Each row below holds a small network's activations on one record, seen along a few directions.
After each row come some of the record's fields: Vit, Zaf, Divo, Nemi, Zab, Sode, Kez, Kozet.
Not every record has every field; a missing one is left out.
The largest differences between rows may come from other fields.
(in the rows, 500 means zero)
Random noise pushes rows far along 7 fixed directions. That doesn't count. These rows show it; they differ only by the noise:
[555 693 555 497 629 517 560 656 423 409 443 466 470 377 467 488 502 475
 474 436 453 475 625 497]
[486 474 539 414 597 594 448 479 383 478 475 395 406 593 522 559 566 554
 530 462 413 455 653 377]
[666 554 566 548 419 546 479 442 519 458 550 575 601 490 618 440 516 690
 474 542 563 590 547 448]
[492 654 707 446 419 526 551 607 513 611 604 681 597 390 526 453 333 458
 531 468 609 574 500 644]
[604 688 374 657 500 259 597 370 501 448 672 234 544 282 550 357 492 521
 387 530 494 596 528 499]
[461 766 796 284 491 586 507 735 366 629 613 477 512 329 477 472 364 323
 548 238 577 559 630 517]
[625 633 479 517 499 426 649 472 533 414 616 529 546 357 554 373 408 491
 526 580 499 577 455 537]
[341 411 583 528 641 477 314 404 299 700 421 438 409 766 472 742 618 628
 409 478 496 399 762 457]
[426 158 345 431 419 617 595 199 664 409 625 540 425 666 634 417 416 590
 712 814 313 487 322 510]

[420 410 466 468 482 559 569 531 566 484 457 442 401 516 505 480 490 455
 571 559 404 432 450 541] -> <Vit:j1 Zaf:d1 Divo:u1 Nemi:n2 Sode:w1 Kez:s1 Kozet:k2>
[683 463 441 576 459 582 501 415 551 351 465 386 529 466 576 439 606 610
 502 489 505 550 538 370] -> <Vit:j2 Zaf:d1 Divo:u2 Nemi:n1 Zab:p6 Sode:w1 Kez:s1 Kozet:k1>
[468 704 484 697 277 422 460 502 596 497 673 281 678 179 506 322 435 590
 369 461 589 658 491 607] -> <Vit:j2 Zaf:d2 Sode:w2 Kez:s1>
[744 541 535 472 598 417 609 615 452 453 366 756 538 573 517 543 522 458
 507 530 535 393 435 483] -> <Vit:j1 Zaf:d3 Sode:w2 Kez:s1>
[425 390 423 438 515 579 527 447 540 503 526 436 427 543 502 501 465 422
 594 553 436 446 460 506] -> <Vit:j2 Zaf:d4 Sode:w2 Kez:s1>
[610 718 566 377 562 462 602 625 428 512 601 502 519 340 467 434 401 283
 553 386 585 555 497 488] -> <Vit:j2 Zaf:d4 Sode:w2 Kez:s2>
[289 501 609 572 363 565 402 531 550 677 572 585 581 468 481 496 411 543
 469 465 563 561 518 702] -> <Vit:j2 Zaf:d2 Zab:p6 Sode:w2 Kez:s1>
[754 600 677 494 318 620 518 446 572 508 596 848 711 459 658 423 441 670
 504 524 727 666 423 479] -> <Vit:j2 Zaf:d2 Zab:p6 Sode:w2 Kez:s1>
[531 552 536 317 549 628 542 604 471 401 503 422 423 477 493 482 523 403
 594 392 406 513 537 369] -> <Vit:j1 Zaf:d1 Divo:u1 Nemi:n1 Zab:p6 Sode:w1 Kez:s2 Kozet:k2>
[564 661 464 542 663 300 594 407 358 491 626 571 480 452 436 507 405 408
 473 556 591 582 528 525] -> <Vit:j2 Zaf:d2 Zab:p6 Sode:w2 Kez:s1>
[559 555 640 617 331 570 490 567 653 589 430 789 671 494 546 491 428 606
 434 541 689 523 478 660] -> <Vit:j2 Zaf:d4 Zab:p6 Sode:w2 Kez:s1>
[439 494 373 677 576 513 483 340 570 395 469 505 433 556 468 547 516 696
 448 745 418 570 562 589] -> <Vit:j1 Zaf:d1 Divo:u2 Nemi:n2 Zab:p3 Sode:w1 Kez:s2 Kozet:k2>
[631 611 607 472 481 441 490 555 413 546 555 466 562 469 583 472 541 470
 493 325 605 558 518 419] -> <Vit:j1 Zaf:d2 Zab:p6 Sode:w1 Kez:s2>
[313 294 420 460 546 513 541 365 564 610 471 562 384 651 486 590 430 411
 616 639 461 405 446 604] -> <Vit:j2 Zaf:d4 Zab:p6 Sode:w1 Kez:s1>
[638 717 466 398 734 247 608 506 264 500 564 463 450 464 396 503 458 299
 492 427 538 536 591 391] -> <Vit:j2 Zaf:d4 Zab:p6 Sode:w2 Kez:s1>
[546 573 390 493 646 243 588 409 397 459 577 419 445 512 459 505 511 446
 473 537 489 533 498 430] -> <Vit:j1 Zaf:d1 Divo:u2 Nemi:n2 Zab:p6 Sode:w1 Kez:s2 Kozet:k2>
[496 432 403 630 359 574 469 405 676 474 520 454 554 436 553 403 501 641
 519 624 482 556 450 591] -> <Vit:j2 Zaf:d4 Sode:w1 Kez:s1>
[412 494 520 266 626 567 704 608 495 496 386 744 395 513 435 550 387 251
 706 540 437 351 405 617] -> <Vit:j2 Zaf:d2 Zab:p6 Sode:w2 Kez:s1>
[536 450 305 370 706 377 730 364 458 419 564 491 350 529 459 493 407 250
 656 635 397 450 418 467] -> <Vit:j2 Zaf:d4 Zab:p1 Sode:w2 Kez:s1>
[348 447 471 528 410 407 392 416 497 663 628 406 525 538 484 484 461 490
 416 504 523 510 449 520] -> <Vit:j2 Zaf:d4 Sode:w2 Kez:s1>
[577 665 528 574 707 348 457 543 315 614 414 536 475 560 411 658 585 465
 391 439 634 458 680 483] -> <Vit:j2 Zaf:d4 Sode:w1 Kez:s2>
[448 530 484 561 497 439 431 692 509 447 484 514 530 416 477 433 472 529
 418 428 415 485 433 491] -> <Vit:j1 Zaf:d1 Divo:u2 Nemi:n2 Zab:p6 Sode:w1 Kez:s1 Kozet:k2>
[619 516 496 503 675 535 615 615 458 339 328 678 462 568 505 544 579 472
 538 536 451 418 485 483] -> <Vit:j1 Zaf:d2 Zab:p6 Sode:w2 Kez:s2>
[394 339 445 582 534 500 462 406 548 590 419 592 479 658 496 610 508 537
 488 605 509 410 515 581] -> <Vit:j2 Zaf:d4 Zab:p6 Sode:w2 Kez:s1>
[620 612 503 358 527 608 701 660 513 315 513 525 482 327 526 350 435 340
 616 397 441 502 391 480] -> <Vit:j2 Zaf:d2 Zab:p6 Sode:w2 Kez:s1>
[534 362 368 503 314 526 564 301 669 409 648 213 450 431 633 316 510 514
 576 565 409 547 394 410] -> <Vit:j1 Zaf:d1 Divo:u2 Nemi:n2 Zab:p6 Sode:w1 Kez:s1 Kozet:k2>
[336 745 507 721 592 301 505 727 499 578 373 440 551 288 312 540 456 412
 292 411 547 417 613 767] -> <Vit:j2 Zaf:d4 Zab:p6 Sode:w2 Kez:s1>
[730 667 671 479 415 434 472 451 415 635 601 691 648 532 532 486 461 549
 468 464 769 644 569 465] -> <Vit:j2 Zaf:d4 Sode:w2 Kez:s1>
[706 495 391 559 440 429 455 232 498 439 680 381 579 482 608 367 547 668
 459 565 552 681 525 378] -> <Vit:j2 Zaf:d4 Zab:p6 Sode:w2 Kez:s1>
[387 363 562 349 509 548 389 513 432 553 578 612 472 667 493 525 456 509
 586 488 414 526 451 419] -> <Vit:j1 Zaf:d1 Divo:u1 Nemi:n2 Zab:p6 Sode:w1 Kez:s2 Kozet:k2>
[506 537 392 490 669 333 434 509 347 456 523 302 439 576 451 532 592 447
 433 443 411 445 561 334] -> <Vit:j1 Zaf:d4 Sode:w2 Kez:s2>
[450 448 528 255 541 681 460 589 427 390 531 233 374 477 501 466 543 364
 643 312 330 510 549 302] -> <Vit:j1 Zaf:d1 Divo:u1 Nemi:n1 Zab:p6 Sode:w1 Kez:s2 Kozet:k1>
[529 565 548 431 531 576 511 562 426 423 513 624 524 471 466 471 443 491
 572 506 497 576 535 447] -> <Vit:j2 Zaf:d2 Zab:p6 Sode:w2 Kez:s1>
[612 715 379 694 677 189 478 554 442 392 499 537 572 413 424 484 527 553
 323 534 509 536 515 501] -> <Vit:j1 Zaf:d4 Zab:p6 Sode:w1 Kez:s2>
[513 715 553 482 540 494 560 666 461 465 563 543 506 330 401 435 413 412
 495 432 515 547 495 539] -> <Vit:j2 Zaf:d1 Divo:u2 Nemi:n2 Sode:w1 Kez:s1 Kozet:k2>
[198 499 699 372 471 668 369 678 439 699 489 375 433 495 407 587 442 376
 539 262 469 438 620 526] -> <Vit:j2 Zaf:d1 Divo:u2 Nemi:n2 Zab:p6 Sode:w1 Kez:s1 Kozet:k2>
[377 436 432 499 742 398 445 470 352 546 450 586 382 687 378 671 522 479
 488 611 411 419 599 565] -> <Vit:j1 Zaf:d4 Sode:w2 Kez:s2>
[418 460 466 565 457 365 458 461 527 614 549 311 528 460 549 519 510 479
 409 451 558 464 508 569] -> <Vit:j1 Zaf:d4 Zab:p3 Sode:w2 Kez:s1>
[616 428 313 491 650 383 471 349 385 369 452 429 418 651 527 535 647 610
 430 586 404 500 566 318] -> <Vit:j1 Zaf:d4 Zab:p6 Sode:w2 Kez:s2>
[510 544 626 477 416 566 538 577 527 627 402 449 517 446 515 525 511 389
 490 333 578 452 536 582] -> <Vit:j2 Zaf:d3 Zab:p6 Sode:w2 Kez:s1>
[608 376 486 513 523 567 439 528 483 438 377 523 498 639 552 561 658 678
 472 516 472 430 542 402] -> <Vit:j1 Zaf:d1 Divo:u1 Nemi:n1 Sode:w1 Kez:s1 Kozet:k2>
[677 734 548 558 580 370 612 636 462 497 466 643 583 373 445 485 478 439
 432 434 615 534 535 529] -> <Vit:j2 Zaf:d1 Divo:u1 Nemi:n1 Zab:p6 Sode:w1 Kez:s1 Kozet:k2>
[445 609 446 591 511 463 575 645 561 372 487 472 541 329 443 461 460 436
 461 488 455 529 483 620] -> <Vit:j1 Zaf:d1 Divo:u2 Nemi:n1 Zab:p6 Sode:w2 Kez:s2 Kozet:k3>
[597 506 614 481 462 683 390 653 497 381 344 563 539 549 547 515 629 638
 458 406 545 524 572 396] -> <Vit:j1 Zaf:d1 Divo:u2 Nemi:n1 Zab:p3 Sode:w1 Kez:s2 Kozet:k1>

Here are new rows. What are their fields?
[501 443 413 426 421 411 574 408 496 456 642 305 471 424 552 392 451 395
 582 524 449 488 399 469] -> <Vit:j1 Zaf:d2 Sode:w2 Kez:s1>
[537 513 524 641 598 591 400 673 535 372 193 509 486 533 448 599 699 609
 370 437 405 321 620 508] -> <Vit:j1 Zaf:d3 Zab:p6 Sode:w2 Kez:s2>
[632 330 520 481 486 564 540 448 531 489 405 730 518 697 592 576 561 613
 526 610 527 454 488 446] -> <Vit:j1 Zaf:d1 Divo:u1 Nemi:n1 Zab:p6 Sode:w2 Kez:s1 Kozet:k2>
[446 600 438 635 478 398 435 521 512 526 535 438 541 431 461 488 516 549
 355 525 485 551 538 593] -> <Vit:j1 Zaf:d4 Sode:w2 Kez:s2>
[560 484 447 527 364 415 617 491 606 540 555 384 514 372 573 407 438 375
 543 477 487 483 348 598] -> <Vit:j1 Zaf:d3 Sode:w1 Kez:s1>
[560 675 555 302 648 440 564 564 276 547 579 380 408 472 418 505 490 315
 554 350 507 539 591 337] -> <Vit:j2 Zaf:d1 Divo:u1 Nemi:n2 Sode:w1 Kez:s1 Kozet:k2>
[235 340 612 466 459 639 361 515 516 674 482 584 467 637 452 629 468 555
 499 457 506 433 535 599] -> <Vit:j2 Zaf:d1 Divo:u2 Nemi:n1 Zab:p6 Sode:w1 Kez:s1 Kozet:k2>
[395 413 315 582 650 428 630 555 622 365 364 589 413 502 437 540 460 414
 544 673 366 352 399 673] -> <Vit:j1 Zaf:d4 Zab:p6 Sode:w1 Kez:s2>
[621 477 594 289 485 690 471 532 444 453 495 524 485 545 540 522 545 529
 597 374 525 530 561 288] -> <Vit:j2 Zaf:d1 Divo:u2 Nemi:n1 Zab:p6 Sode:w1 Kez:s1 Kozet:k2>
[573 742 386 658 701 329 592 564 445 352 502 334 465 277 387 425 519 465
 388 482 452 517 580 530] -> <Vit:j2 Zaf:d1 Divo:u2 Nemi:n2 Zab:p6 Sode:w1 Kez:s1 Kozet:k2>
[502 503 550 618 393 492 462 643 617 468 467 701 675 423 524 437 482 587
 421 555 554 574 373 617] -> <Vit:j1 Zaf:d1 Divo:u1 Nemi:n1 Zab:p3 Sode:w1 Kez:s2 Kozet:k1>
[217 454 572 478 486 491 335 463 404 736 537 202 421 550 440 613 530 489
 437 318 507 459 656 492] -> <Vit:j2 Zaf:d1 Divo:u2 Nemi:n2 Zab:p6 Sode:w1 Kez:s1 Kozet:k2>
[388 362 446 513 405 742 608 576 733 368 439 643 481 474 496 416 392 521
 654 680 362 445 325 633] -> <Vit:j2 Zaf:d1 Divo:u2 Nemi:n2 Sode:w1 Kez:s1 Kozet:k2>
[458 473 502 444 351 523 438 439 553 572 585 286 517 450 564 429 481 501
 498 396 537 531 491 438] -> <Vit:j2 Zaf:d4 Zab:p6 Sode:w1 Kez:s1>
[579 518 422 524 355 411 545 357 583 501 711 445 596 407 551 326 395 500
 533 592 540 631 374 514] -> <Vit:j2 Zaf:d4 Sode:w2 Kez:s1>
[660 548 538 548 439 477 471 480 526 452 511 659 608 523 560 464 535 662
 464 550 565 621 484 427] -> <Vit:j1 Zaf:d1 Divo:u1 Nemi:n2 Zab:p6 Sode:w1 Kez:s2 Kozet:k2>
[507 543 616 473 595 494 544 603 447 568 404 805 502 584 437 574 441 485
 529 536 584 482 500 556] -> <Vit:j2 Zaf:d1 Divo:u2 Nemi:n2 Zab:p6 Sode:w1 Kez:s1 Kozet:k2>
[276 510 572 389 526 610 420 726 492 531 484 599 481 519 409 571 414 402
 518 442 436 440 480 612] -> <Vit:j1 Zaf:d4 Sode:w2 Kez:s2>
[647 587 540 338 542 411 446 413 262 575 671 399 489 598 577 529 571 459
 521 358 595 610 598 250] -> <Vit:j1 Zaf:d2 Sode:w2 Kez:s2>
[569 482 430 536 451 555 604 476 634 407 473 563 550 404 527 409 470 509
 546 616 481 537 446 572] -> <Vit:j2 Zaf:d4 Zab:p6 Sode:w2 Kez:s1>
[503 494 474 587 477 585 459 576 568 402 386 485 531 456 482 506 569 635
 457 475 462 465 534 470] -> <Vit:j2 Zaf:d1 Divo:u2 Nemi:n2 Zab:p6 Sode:w1 Kez:s1 Kozet:k2>
[622 618 433 670 395 513 529 587 594 286 476 342 585 218 559 332 548 587
 412 504 460 571 526 474] -> <Vit:j1 Zaf:d2 Zab:p6 Sode:w2 Kez:s1>
